Here are a small network's activations along a few directions, averaged over the inputs that share one value of a field.
Values that are neighbours, or in one group, have similar rows; names and order tell nothing.
Strong random noise was added to every row along 4 fixed directions; ignore it. To show where, here is one row again and again, with new noise each time:
[-93, -494, 116, -330, -168, -290, -327, -38, -218, 346, 114, 187, 87, 60]
[-118, -95, -62, 74, -27, 376, 14, 40, -218, -303, -413, 236, -161, 242]
[-123, 44, -133, -96, -51, -358, -35, 39, -92, -103, 349, -121, -17, -281]
[206, -654, 297, 335, 563, 195, -42, 69, 185, -218, -135, -267, -316, -180]
[-64, -377, 60, -232, -206, 113, -215, -105, -300, 269, -250, 412, 38, 303]
[-94, -185, -19, -81, -41, -74, -98, 19, -151, -50, 15, 69, -51, -16]


Values of F:
f9: [-264, -116, -37, -68, -115, -472, -18, 217, 91, -207, 240, -300, 89, 91]
f1: [212, -217, 124, 304, 429, 399, 71, 18, 195, -53, -186, -172, -53, -310]
f3: [186, -53, 219, -297, -279, 32, -200, -155, 56, 619, -133, 351, 178, 464]
f5: [-41, 263, -127, -167, -97, -360, 35, 304, 53, -144, 365, -402, 143, -351]
f6: [46, -209, 29, 64, 75, 155, -43, -71, -86, 54, -86, 105, -69, 8]
f8: [-28, -44, 65, 146, -28, 50, 111, -305, 4, 227, 1, 104, 71, 28]
f7: [420, 80, 263, -240, 35, 315, -65, -258, 40, 897, -217, 366, 209, 295]
f4: [-46, -165, 206, 206, 199, -288, -166, 231, 447, -97, 140, -370, -36, 51]
f2: [-119, 229, -25, -24, -144, 297, 60, 82, -77, -406, -401, 167, -66, 324]
The values of F form a 3 by 3 grid.
Question: List every value one step from f3, in the order listed.
Answer: f7, f4, f2
Question: List every value one step from f1, in the order listed.
Answer: f5, f6
A value of F combines one of 3 hidden first parts with one of 3 second parts; all combinations occur once.
Question: f9 and f2 share the first part; f9 and f4 share the second. Which value has the first part of f4 and the second part of f2?
Answer: f3

Values of M:
m1: [224, -620, 315, 3, 222, 110, 175, -248, -5, 264, -215, 3, -84, 127]
m11: [-16, 337, -188, 177, 97, -153, 81, -71, 228, 151, 108, -45, 10, -25]
m2: [406, 166, -103, 268, -68, 139, 162, -211, 186, 206, 65, 124, -119, 82]
m14: [185, 189, -226, 154, -145, 186, 166, -223, 64, 345, -166, 393, 65, 343]
m7: [-31, 19, -221, -223, -291, 129, 4, 56, -263, 108, -286, 319, 267, -260]
m6: [23, 69, 6, 251, 65, 9, 312, -35, 225, -604, 85, -335, -199, -105]
m3: [-6, 373, -394, -89, -39, 374, 84, -181, -312, -57, -41, 187, -85, 2]
m18: [7, 382, -463, -104, -15, 98, 183, 30, -256, -139, 98, -3, 74, -355]
m17: [13, 641, -31, -307, -43, 165, -26, 225, 12, -312, -159, 294, -75, 191]
m8: [92, -279, 11, 36, -35, 4, -85, -133, 186, -192, -113, -12, -30, 190]
m5: [47, 71, 41, 57, -108, -15, -17, -344, -54, 399, 250, 288, 27, -216]
m15: [14, -181, 27, -217, 27, -171, -283, -295, -51, 478, 327, 95, -111, -211]
m9: [-374, 291, -178, 71, -33, -323, 26, 213, 159, -233, 162, -318, 218, -93]
m12: [-225, 90, 64, 105, 102, -117, 61, 345, 209, -203, 220, -440, 124, -149]
m16: [142, 291, -7, 322, -3, 319, 223, -444, -180, 156, -170, 334, 61, 29]
m13: [-212, -182, 210, -420, -427, -148, -324, 350, -226, 228, -39, 70, 286, 359]
m4: [-7, 237, -55, 149, 35, -134, 338, -192, -192, -11, 150, -56, 40, -134]
m10: [-235, 820, -225, -382, -622, 412, -9, 219, -476, -217, -632, 432, 3, 683]
The values of M form a line.
Question: Going along M from m7 by way of its neighbour m18, in what order are m14, m5, m9, m16, m13, m10 met?
Answer: m5, m16, m14, m9, m13, m10
Question: List every value one step from m1, in the order listed.
Answer: m6, m4
Question: How many steps from neighbour to neighbour lead from m15 to m8, at the fewest?
Answer: 6
